These are the activations of a small neural network, seen along a few directions. Each row is one input.
In each table, some parts of the input vary, and every possible input appears once, in random order.
Descriptions start from the smaller parts, as in this example, which fits no table here: one of 4 places along a line, together with either a single point or one of 9 places along a line or (one of 3 separate values, together with one of 8 places around a ring).
Shared parts are said once, and a part with two or three values counts as separate values.
(in the rows, 128 means zero)

Other details of the inputs shift rows strongly along three fixed directions, in all tables alike. That doesn't count.

A family of inputs:
R1: [165 114 143 151 151 154 160 153 145 103 150]
R2: [152 132 138 166 150 127 152 156 154  88 164]
R3: [122 170  18 134 156 168  67 119 136  57 108]
R4: [166 133 119 179  41  92 142 163 161 208  67]
R5: [133 153  16 136 151 196  80 117 104  72  89]
R6: [173 130 151 144 163 133 157 138 155 102 128]
R7: [105 118 193  89 142 109 146  82  95 127 175]
R8: [151 165  25 122 155 174  90  96 133  73  87]
R9: [160 153  40 118 149 174  64 106 135  68  78]
R10: [144 134 135 138 165 122 170 168 158  90 133]
R11: [157 113 156 162 170 146 147 166 136 101 118]
R12: [148 129 152 165 158 123 136 166 163  85 142]
R13: [ 63 149  93 110  64 104  72 101  92 161 133]
R14: [ 65 121  96 105  83 116  70 107  75 187 100]
R15: [164 116 145 148 161 150 156 157 150 108 143]
R16: [142 126 141 144 163 121 167 168 159  88 127]
R17: [ 94 100 192  96 156 108 142 106 111 140 167]
R18: [165 128 150 144 166 146 161 139 165 112 131]
R19: [ 97 104 188  94 137 130 133 108  94 134 177]
R20: [ 98 103 194  95 158 114 143  93 119 145 170]
R21: [ 99 138 111  85  65 108  83  81  84 174 122]
R22: [145 155  89 173  24  83 174 180 145 204  91]
R23: [ 89  98 197  98 147 108 127 111 116 138 148]
R24: [160 146 102 178  30 104 165 166 145 216  89]
R25: [167 126 140 149 157 148 173 129 156 110 146]
R26: [189 124 144 143 149 135 158 135 146 101 149]
R27: [155 135 112 175  47  99 149 177 162 215  74]
R28: [117  99 206  91 138  90 130 102 108 153 172]
R29: [159 120 153 158 169 145 151 168 135 108 125]
R30: [146 133 128 140 165 120 178 162 154  94 141]
R31: [ 76 113 192 111 131  88 110 128 119 138 169]
R32: [ 76 124 101  96  89 120  93  89  96 163 120]
R33: [148 173  27 124 142 192 106  94 130  82  98]
R34: [163 122 154 149 165 146 157 138 166 108 125]
R35: [ 73 127  93  61 179 178  49  77  91  68 130]
R36: [ 55 136  79  85  88 105  94  98  93 143 120]
R37: [ 85 129 104  94  83 111  91  74  93 161 119]
R38: [ 86 105 191 103 140 121 133 111  72 146 169]
R39: [ 87  91 195  98 137 119 110 119 110 139 149]
R40: [181 135 119 169  38  91 133 171 158 214  78]
Each input here is: one of 5 places along a line, together with either one of 2 separate values or one of 6 places along a line.
Question: The inputs of R19 and R15 match in every part but the place on the line of 5. If R24 is changed in the same way as R19 into R15, which row does it become?
Answer: R17
Question: Change only the place on the line of 5 in R33. List by row number the other rows that result.
Answer: R18, R20, R25, R34
Question: Change only the choice among 2 separate values in R31. List by row number the other rows that result.
Answer: R10
Question: List by row number the other rows that have the place on the line of 5 in common with R32.
Answer: R1, R2, R5, R25, R26, R36, R37

A family of inputs:
R41: [155 121 162 138 109 124 160 133 138 172 122]
R42: [117 124 125 134  92 116 126 149 133 171 106]
R43: [173 114 184 151 131 124 159 130 153 150 139]
R44: [125 122 129 136  80 114 105 127 136 178 109]
R45: [146 129 129 122  92 112 110 111 131 167  94]
R46: [114 127 113 136  90 122 124 142 119 155 118]
R47: [ 66 121 104  80 147 138  91  92  92 117 126]
R48: [133 115 159 156 134 114 131 158 153 132 133]
R49: [115 112 167  98 183 149 136 102 102  77 175]
R50: [ 94 115 144  85 171 141 124  92  99 105 149]
R51: [ 99 144 107  91  82  98 115  78 112 161 133]
R52: [ 60 144 116  87 135 106 102  94 108 100 152]
R53: [ 87 116 132  81 149 118  73  96 109 111 126]
R54: [132 130 121 144  82 120 127 138 110 169 128]
R55: [ 85 115 159 109 159 129 122 122 101  96 159]
R56: [154 133 161 141 121  94 185 141 155 132 162]
R57: [147 116 175 153 144 102 145 169 157 123 128]
R58: [168 147  94 175 170 165 143 171 142  64 131]
R59: [123 117 155 148 146 117 163 162 137 131 132]
R60: [115 143 111 131  80  88 142 136 142 156 131]
R61: [123 119 159 151 115 109 150 170 143 156 122]
R62: [181 137 102 163 177 166 131 155 173  69 118]
R63: [151 160  19 133 113 175 106 105 126 125  64]
R64: [114 111 172  91 193 150 132 103 116  84 163]
R65: [204 150  87 158 173 189 150 134 137  69 133]
R66: [150 161  21 126 107 158  64 117 139 109  57]
R67: [149 124 140 135 108 134 151 121 119 149 131]
R68: [106 120 137 129 101 113 119 136 103 158 143]
Question: What is each input in this table made of?
Answer: one of 4 places along a line, together with either a single point or one of 6 places along a line
Question: The inputs of R57 and R45 match in every part but the place on the line of 4. If R55 is changed in the same way as R57 into R45, which row does it become?
Answer: R67
Question: A walk changes only the place on the line of 6. It starts at R66 and steps to R44. List the rest of the walk in order.
Answer: R64, R50, R49, R54
Question: A walk changes only the place on the line of 4. It starts at R65 and steps to R54. List the rest of the walk in order.
Answer: R68, R58
Question: List by row number the other rows that have the place on the line of 4 in common with R68.
Answer: R42, R46, R47, R53, R60, R62

A family of inputs:
R69: [109 111 174 105 177 116 122 127 121 101 150]
R70: [161 109 183 129 148 127 170 134 149 140 137]
R71: [159 155  59 131 104 144 110 112 137 131  90]
R72: [131 131 121 150 129 134 132 161 128 114 125]
R73: [139 132 128 140 137 122 125 154 140 114 108]
R74: [127 123 114 141 137 140 128 158 143 120 108]
R75: [ 94 117 133 121  68 111 111 107  97 203 119]
R76: [153 149  68 137 122 160 104 110 138 129  78]
R77: [ 71 125 118 106 152 143  91 110  98 104 139]
R78: [153 141 115 139 124 134 151 115 141 126 133]
R79: [152 139 112 128 122 136 156 120 144 126 132]
R80: [157 129 122 141 124 145 140 135 120 126 125]
R81: [ 80 133 114  95 161 136  96 105  96  85 155]
R82: [159 118 176 126 150 124 178 126 152 127 151]
R83: [156 157  55 135  92 138 121 115 133 134 102]
R84: [ 82 134 116  84 168 130  96  93 103  63 156]
R85: [144 125 134 153 131 132  93 155 157 114 127]
R86: [130 134 115 135 133 121 139 147 155 115 120]
R87: [131 145  82 149 120 135 106 146 147 130  82]
R88: [127 136 109 138 126 121 147 147 151 112 131]
R89: [155 140 114 136 131 139 139 112 145 126 118]
R90: [ 86 115 141 106 135 122  95 123 101 122 127]
R91: [160 111 169 138 152 135 164 138 123 124 157]
R92: [ 84 132 114  83 176 132  96  92 105  64 162]
R93: [165 129 126 132 135 138 133 125 136 132 111]
R94: [123 138 112 145 129 132 144 155 140 117 132]
R95: [124 110 183 118  78  89 133 121 115 202 119]
R96: [ 65 120 116 108 115 122  77 112 101 149 110]
R97: [120 119 174 119 139 122 152 106 111 138 168]
R98: [ 61 139  90  86 148 132  78  81 103  89 141]
R99: [124 127 157 148 160 126 157 148 136 102 161]
R100: [158 140 114 138 125 138 146 128 124 127 136]
R101: [153 125 117 143 139 154 129 122 133 128 109]
R102: [ 68 133 107  91 138 120  80  90 110 112 128]
R103: [136 123 123 146 138 131 125 158 135 120 115]
R104: [100 108 174 100 176 122 130 129 130 103 146]
R105: [123 118 175 108  99  95 138 106 116 168 140]
R106: [150 137 122 135 126 142 157 130 133 130 137]
R107: [138 152  66 145  99 120 108 147 146 131  90]
R108: [157 141 118 139 121 138 147 128 123 123 133]
R109: [152 111 168 135 149 141 171 139 132 127 153]
R110: [132 129 117 149 133 134 131 161 130 118 127]
R111: [101 102 157 119  50  95 124 123 112 232 107]
R112: [165 103 179 139 150 130 161 137 132 134 144]
R113: [111 108 166 120  59 102  76 108 124 205 126]
R114: [124 112 166 139 162 133 160 162 138 107 155]
R115: [120 101 179 124  77  97 132 125 107 200 123]
R116: [129 155  67 156  92 130 115 155 130 127 101]
R117: [139 138 121 140 129 114 132 148 144 110 120]
R118: [160 142 116 132 118 130 149 120 134 119 132]
Question: What is each input in this table made of?
Answer: one of 2 separate values, together with either a single point or (one of 4 places along a line, together with one of 6 places around a ring)
Question: The inputs of R91 and R110 match in every part but the choice among 2 separate values. If R108 is changed in the same way as R91 into R110, which row does it become?
Answer: R116
Question: The inputs of R97 and R99 match in every part but the choice among 2 separate values. If R109 is changed in the same way as R97 into R99, which row does it become?
Answer: R114
Question: Change only the choice among 2 separate values in R93. List by row number the other rows that result.
Answer: R69
Question: A walk changes only the place on the ring of 6. It starts at R114 and steps to R94. List the rest of the walk in order.
Answer: R88, R86, R104, R74
Question: Change only the place on the line of 4 in R103. List by row number the other rows that result.
Answer: R74, R90, R96

A family of inputs:
R119: [ 88 130 108 106 145 134  66 113 103  98 119]
R120: [116 114 180 118 125 110 159 110 106 157 166]
R121: [108 126 104 134  52 123  86 109 111 206  95]
R122: [136 137 132 138 165 126 139 141 133  72 152]
R123: [162 142  70 136 178 193 109 114 125  77 108]
R124: [131 151 103 126 198 153 130 124 136  47 138]
R125: [159 129 125 155 162 146 126 163 145  82 131]
R126: [100 132  84 130  70 123  83 144 119 171  91]
R127: [122 119 169 100 140  90 141 101 146 128 155]
R128: [117 113 183 122 119 112 151 104 115 153 172]
R129: [194 114 180 150 143 132 179 153 152 134 131]
R130: [126 124 135 112 107 113 151 113 104 160 131]
R131: [166 126 154 188 111 107 163 192 169 156 100]
R132: [120 112 162 116  85  79 114 121 150 193 109]
R133: [105 141  97  77 120 138 100  74  95 119 125]
R134: [ 72 127 128  91 167 131 120  98 109  89 152]
R135: [121 115 186 109 118 106 146 101 118 149 171]
R136: [165 166  35 170 104 146 116 163 148  98  96]
R137: [152 108 172 163 147 129 180 186 160 132 138]
R138: [116 107 156  96 141 133 125 104  96 140 126]
R139: [145 122 132 160 148 137 152 167 157 115 110]
R140: [100 150  64 124  78 125  99 132 118 148 110]
R141: [178 143  87 164  84 147 118 142 152 157  84]
R142: [ 72 124 124  87 164 139 120 102 104  91 161]
Question: What is each input in this table made of?
Answer: one of 2 separate values, together with either a single point or one of 5 places around a ring or one of 6 places around a ring
Question: The inputs of R120 and R123 match in every part but the choice among 2 separate values. If R128 is changed in the same way as R120 into R123, which row does it become?
Answer: R121
Question: Change only the choice among 2 separate values in R138. List by row number the other rows that result.
Answer: R130
